These are the activations of a small neural network, seen along a few directions. Each row is one input.
Each table varies a few parts of the input and shows all the possible inputs, shuffled.
Descriptions start from the smaller parts, as in this example, which fits no table here: ring(8) and (point or (values(2) and line(4)) or ring(9)).
Shared parts are said once, and a part with two or three values counts as separate values.
In the rows, zero is written as 128.

Other details of the inputs vary at random and push rows far along two fixed directions, the same in every table; ignore that.

Table:
r1: [186 132 117 131  95 120 136 147  90 151 162 118 125]
r2: [129 100 124 141 125 113 129 122 121 132 129 140 127]
r3: [164 146 142 128 101 123 149 138 119 147 143 124 118]
r4: [129 123 133 146 139 120 127 147 112 103 130 135 127]
r5: [ 88 102 120 145 144 123 117 149 141  77 107 163 119]
r6: [162 147 146 131 121 124 136 126 120 145 131  93 135]
r7: [ 76 100 123 140 166 107  93 131 148  95 102 148 140]
r8: [ 87  81 112 113 145 136 143 138  63  69 140 183 112]
r9: [144 168 152 120 136 139 121 122 170 155 115  80 131]
r10: [ 95 141 137 121 161 136  99  98 216 158  88 113 128]
r11: [148 144 135 113 132 128 116 104 175 172 115  85 151]
r12: [ 64 105 137 133 163 112 114 119 180  94  86 151 132]
r13: [148 167 150 115 118 132 119 108 168 179 116 111 140]
r14: [152 145 134  84 115 160 156 114 103 151 146 107 136]
r15: [ 76 103 115 139 154 125  96 138 163  95 101 162 126]
r16: [133 116 108 145 131 119 139 152 109 103 127 134 116]
r17: [171 132 130 136  95 111 151 124  95 168 146 124 133]
r18: [131 107 126 142 119 121 140 142 104 103 124 148 129]
r19: [128 126 117 145 136 118 114 145 115 122 132 133 124]
r20: [110  85 108 150 135 107 126 166 100  65 136 169 113]
r21: [ 95 144 129 117 162 139  97 109 219 149  87 113 141]
r22: [135 156 154 107 140 137 120  97 208 163  98  66 150]
r23: [144 109 122 148 115 124 142 154  88  97 137 158 123]
r24: [140 170 156 104 146 139  97 109 206 182 117  77 146]
r25: [ 58 100 107 127 139 151 120 130 106  85 131 155 126]
r26: [136 162 146  99 137 136  98  93 206 180  93  74 156]
r27: [148 157 157 117 137 135 122 127 172 153 129  86 134]
r28: [110 126 149 125 144 132 117 123 181 124 110 129 121]
r29: [105  87 113 159 129 114 133 157  90  72 127 179  98]
r30: [ 85  84 101 107 147 131 137 151  64  63 139 170 123]
r31: [151 153 134 110  92 168 151 106  83 166 160  95 120]
r32: [130 111 122 137 124 113 131 141 109  99 122 133 128]
r33: [165 145 135 128 100 120 137 133 118 165 149 130 123]
r34: [141 173 159 103 140 147 110 105 211 162  95  75 145]
r35: [104  75 110 156 131 102 121 143  88  89 126 183 118]
r36: [126 161 130  94 110 168 129 106 125 165 140  77 137]
r37: [168 138 128 126 104 131 131 135 127 157 148 122 133]
r38: [141 104 122 144 115 120 143 159  97  98 146 157 118]
r39: [127 109 135 140 123 118 134 130 115 111 120 141 120]
r40: [103 116 108 131 119 145 135 141  53 104 164 133 118]
r41: [ 77 104 103 128 152 126 125 123  85  63 159 163 124]
r42: [165 132 138 141 119 117 150 132 103 139 144  98 135]
r43: [163 149 124 110  95 147 157  95  78 139 181 121 123]
r44: [164 137 126  99 115 146 160 136  46 140 170 111 125]
r45: [176 120 127 142  96 123 164 139  86 135 150 123 134]
r46: [182 118 131 146  94 119 168 132  77 143 154 124 120]
r47: [172 144 109 132 113 126 134 134 116 161 138 102 126]
r48: [ 74 106  98 116 148 130 120 117 111  65 146 159 130]
r49: [ 91 125 116 123 114 144 138 125  80 116 146 141 119]
r50: [ 76 101 100 126 142 135 130 118 100  64 152 173 129]
r51: [145 156 146 123 131 142 138 110 176 166 112  93 118]
r52: [ 56 124 125 129 196 123  79 120 215 113  81 126 136]
r53: [150 161 137 126 117 130 147 124 148 161 119 107 119]
r54: [170 153 122 123 107 133 122 131 126 163 135 101 130]
r55: [114 116 122 102 130 138 151 131  74 109 142 158 119]
r56: [ 69 109 112 142 160 109 107 134 158 106  99 167 119]
r57: [ 87 100 111 149 152 121 125 149 142  80 108 160 119]
r58: [130 182 156 105 130 141 108  97 212 196  98  90 138]
r59: [128 129 126 134 130 126 123 141 138 111 118 121 120]
r60: [122 127 127 142 117 119 138 145 112 113 123 148 112]
r61: [ 69 118 140 132 160 120 106 128 177  89  85 162 128]
r62: [ 77  94 120 135 154 116  98 130 157  96  97 160 142]
r63: [143 107 113 153 110 118 132 144  84 123 143 158 106]
r64: [164 159 122 108  90 139 164 103  72 143 181 123 125]
r65: [121 126 124 127 139 124 103 129 152 125 114 130 139]
r66: [ 59 111 141 121 175 126  80 112 221 115  89 149 129]
r67: [179 146 130 137 112 125 131 136  94 158 150 112 134]
r68: [172 136 134 138  86 114 160 137  77 141 142 131 122]
r69: [179 140 121 147 112 121 159 153  78 140 155 106 113]
r70: [174 144 138 130 104 132 131 118 122 170 139 120 128]
r71: [159 151 153 124 117 140 135 116 150 155 120 109 127]
r72: [ 57 105 132 121 177 123  88 108 219 111  78 138 153]
r73: [175 128 125 140 114 113 142 131  90 158 153 105 139]
r74: [142 157 147 114 116 124 122 103 163 178 112 108 143]
r75: [183 134 122 138  94 128 140 139  86 150 150 133 134]
Each input here is: line(5) and (values(3) or (values(2) and line(6))).
Changing only the line(5) part turns r70 into r67. The same change can be made to r39. Which row results? -> r6
Changing only the line(5) part turns r65 into r13. The same change can be made to r47. Which row results? -> r56
Change only the line(6) part in r16. List by row number the other rows that result. -> r20, r22, r32, r34, r59
A walk changes only the line(5) part. It starts at r40 and steps to r36. List the rest of the walk in order. -> r25, r31, r49
Change only the line(5) part in r69. List by row number the other rows that result. -> r16, r51, r53, r57
Change only the values(2) part in r46. List by row number the other rows that result. -> r2
Change only the values(2) part in r6. List by row number the other rows that result. -> r7

Table:
r76: [131 195 198  61 157 185 123  61 234 188 107  15 165]
r77: [ 99 104 111 129 151 107  91 112 201 124 113 154 148]
r78: [ 81 123 149  84 174 148 136 108 179  84 106  92 138]
r79: [120 109 132 156 141 109 141 149 143 109  84 129 122]
r80: [201 157 136 133  77 121 144 116 105 209 129  74 142]
r81: [ 75 100 111 117 147 128 123 115  80  63 137 148 146]
r82: [ 64 136 134 114 176 114  75 112 203 112  92 132 145]
r83: [113 121 155 149 144 122 122 133 168 142  82 110 130]
r84: [ 86  90  71 146 135 127 104 156  67  87 154 171  98]
r85: [ 71 107 112 100 168 142 118  98 124  97 130 133 152]
r86: [ 74 116  88 142 139 140  98 151 110  89 133 153 118]
r87: [197 111 117 158  94 101 163 165  88 100 154 150 115]
r88: [202 186 125 117  87 164 166 153 107 173 155  64 108]
r89: [ 49 168 169 111 130 149 128  52 233 153  97 162 109]
r90: [172 114 118 151 120 102 161 183  49  89 158 156 103]
r91: [179 112 106 157  87  98 134 143  83 125 162 153 137]
r92: [121 103 128 157 148 103 124 167  84  80 136 168 112]
r93: [154  97 121 116  56 134 169 136  20 139 153 226 114]
r94: [ 34 110 122 137 188 151  87 155 183  71  97 147 113]
r95: [143 121 108 130 131 108 118 131  93 141 154 144 127]
r96: [239 177 168 129  82 135 143 112 154 201 142  64 137]
r97: [213 159 137 122  83 128 149 108 111 241 140  71 138]
What is each input in this table made of? -> values(2) or (line(4) and line(5))
A walk changes only the line(4) part. It starts at r87 and steps to r96. List the rest of the walk in order. -> r91, r77

Table:
r98: [215 142 120 136  78 131 168 155  57 145 170  99 121]
r99: [ 69 113 138 134 152 121 126 107 170  97 100 156 120]
r100: [129  62  89 162 113  99 144 162  36  74 151 187 126]
r101: [188 130 127 153  83 124 169 151  59 159 141 120 115]
r102: [124  89  95 179 127  94 129 161  63  95 147 166 112]
r103: [ 65 110 141 117 177 110  93 106 194 105  91 149 151]
r104: [157 163 161 124 117 134 141 107 161 184 107  83 131]
r105: [ 47 111 137 120 158 139 110 112 182  80  94 176 118]
r106: [117  63  95 160 128  95 124 171  54  82 133 186 127]
r107: [ 77 117 135 128 178 127  94 141 197  97  80 119 135]
r108: [164 158 151 103 120 132 133  84 170 179 130  88 152]
r109: [ 50 109 133 119 156 138 108 118 180  85  93 170 117]
r110: [151 185 145 109 125 147 109 104 183 189 129  92 134]
r111: [164 159 144  89 111 147 126  96 159 179 135  99 149]
r112: [122  86 110 164 110 108 160 146  60  84 143 176 106]
r113: [162 158 155 101 120 138 121  86 191 194 110  67 160]
r114: [205 148 138 144 100 122 156 146  92 161 144  75 129]
r115: [149 175 139 116 126 143 102 117 183 195 113  81 135]
r116: [147 171 132 111 120 147 109 109 178 184 124  90 135]
r117: [163 146 149 121 126 123 122 109 162 185 109  79 154]
r118: [107 100 117 142 151 117 117 171 115  78 115 148 117]
r119: [198 153 118 144  83 122 158 122  78 167 179 109 119]
r120: [121  91 114 151 110 114 147 167  54  88 142 189  99]
r121: [176 161 145  95 116 139 124 115 149 194 124  91 147]
r122: [184 154 122 140  95 126 144 116 107 174 159  96 128]
r123: [ 66 133 141 104 178 146  94 117 219  92  93 124 136]
r124: [168 160 141  89 111 145 127 103 153 182 131  97 148]
r125: [176 133 127 140  84 133 169 134  82 154 141 121 117]
r126: [132  91 107 158 128 108 150 157  72  69 149 151 116]
r127: [ 72 120 131 116 174 138  96 133 198  87  90 128 132]
r128: [194 148 141 139  75 125 176 133  64 164 161 119 114]
r129: [ 50 116 147 126 167 130 101 101 223 113  64 130 131]
r130: [ 81 115 134 124 145 130 114 140 152 112  93 158 115]
r131: [130  77 108 160 129  88 141 151  58  88 147 177 128]
r132: [190 151 116 135  82 132 153 127  73 156 182 124 118]
r133: [ 93  98 130 155 140 106 136 138 114  92 114 167 112]
r134: [ 75 125 111 122 152 136  90 125 176 111 112 149 125]
r135: [107 103  98 152 134 112 112 161  90  96 143 176 110]
r136: [ 98  92 118 130 138 108 126 119 114  83 135 173 136]
r137: [ 47 117 144 120 163 129 113 100 196  91  89 158 126]
r138: [ 73 126 132 109 174 142  98 129 199  88  95 130 132]
r139: [128 194 162 104 144 141  98  80 237 201 104  62 148]
r140: [ 90 120 137 127 167 123 112 140 161  84 111 136 127]
r141: [ 73 112 141 111 172 118  92 111 189 107  95 150 146]
r142: [113  84  83 166 118 108 122 163  65  83 149 181 109]
r143: [215 155 135 132  88 127 176 129  78 152 176  90 125]
r144: [ 89 121 123 148 160 110 102 123 166 117 112 139 128]
r145: [ 74 102 130 142 151 121 111 143 150 104  82 156 120]
r146: [218 140 120 119  63 133 170 128  38 156 189 133 130]
r147: [146 182 162  90 138 159 126  92 206 161 121  71 143]
r148: [ 64 131 120 118 160 138  85 114 195 111 109 145 129]
r149: [ 81  96 126 129 162 112 107 108 168 100 103 148 144]
r150: [107  88 115 156 144  99 136 164  80  53 141 169 115]
r151: [121  89  85 164 121 104 125 179  47  87 154 188 104]
r152: [ 97  97 121 141 120 124 146 136  93  77 137 187 107]
r153: [223 140 120 117  66 130 162 136  51 178 174 112 133]
r154: [146 161 120  76 108 182 167 108  30 133 185  70 132]
r155: [122  86  89 175 116 102 131 154  67  92 152 167 113]
r156: [139 170 107  84 106 180 154  97  35 168 197  75 125]
r157: [ 93 123 134 123 157 126 122 122 163  84 119 132 130]
r158: [194 144 127 129  67 139 171 141  64 165 158 124 108]
r159: [171 150 138 123  89 143 153 120 118 173 132 106 122]
r160: [175 178 163 115 132 134 137 109 176 175 122  57 139]
r161: [134 185 152 115 144 144  95  95 236 207  88  54 151]
r162: [195 152 130 121 105 135 150 156  90 150 153 100 119]
r163: [ 93  85 104 144 122 121 140 158  76  71 132 199  99]
r164: [  7 113 124  81 164 179 127  95 117  87 122 133 125]
r165: [114  86 110 157 139 111 134 157  99  68 130 147 121]
r166: [148 158 151  88 123 144 123  85 177 168 127 101 152]
r167: [146 166 158 108 114 149 136 113 154 169 119 114 123]
r168: [119  90  94 167 120 100 130 167  49  80 162 190 106]
r169: [150 163 153 117 143 139 122 123 191 163  99  62 143]
r170: [145 153 157 129 121 134 133 114 166 178  96  84 132]
r171: [193 161 141 120 105 140 150 141 101 148 158 102 125]
r172: [139 169 162 103 123 151 121 114 188 190  90  87 127]
r173: [189 143 140 128 105 118 142 116 115 183 137  91 146]
r174: [117  78 105 146 127 102 129 157  58  76 148 200 122]
r175: [197 142 110 151  85 122 140 152  69 174 157 109 120]
r176: [ 53 108 142 129 162 124 111 126 171  88  89 169 118]
r177: [ 81 110 137 141 179 114 105 134 179  86  92 123 131]
r178: [ 86  99 125 124 161 116  93 137 155 109  95 153 140]
r179: [115  91  91 165 115 102 138 148  55  74 168 189 109]
r180: [161 175 155 105 132 150 129 107 199 173 107  51 146]
r181: [ 63 111 112 141 164 125  89 124 187 103  95 142 132]
r182: [146 180 139 104 118 153 114  93 180 178 137  97 135]
r183: [113  94 107 145 130 121 140 157  75  51 154 179 113]
r184: [ 88  95 126 134 165 110 100 131 164 112  89 140 147]
r185: [ 27 103 104  72 171 166 116  87  97  82 138 134 151]
r186: [164 160 150  97 120 140 121 111 157 183 125  97 148]
r187: [217 124 112 133  66 122 165 143  35 162 176 122 131]
r188: [ 91 112 119 154 157 112  94 132 165 122  98 129 131]
r189: [205 151 132 126  94 134 157 156  72 147 167 102 120]
Changing only one part turns r123 into r148. The same change can be made to r126. Which row results? -> r122
Changing only one part turns r157 into r137. The same change can be made to r140. Which row results? -> r176
What is each input in this table made of? -> values(4) and (point or (values(2) and ring(11)))
Change only the values(4) part in r99. List by row number the other rows that result. -> r108, r119, r143
A walk changes only the ring(11) part. It starts at r146 and steps to r111. List the rest of the walk in order. -> r124, r153, r187, r100, r113, r149, r108, r136, r166
Change only the values(2) part in r113. List by row number the other rows that result. -> r117
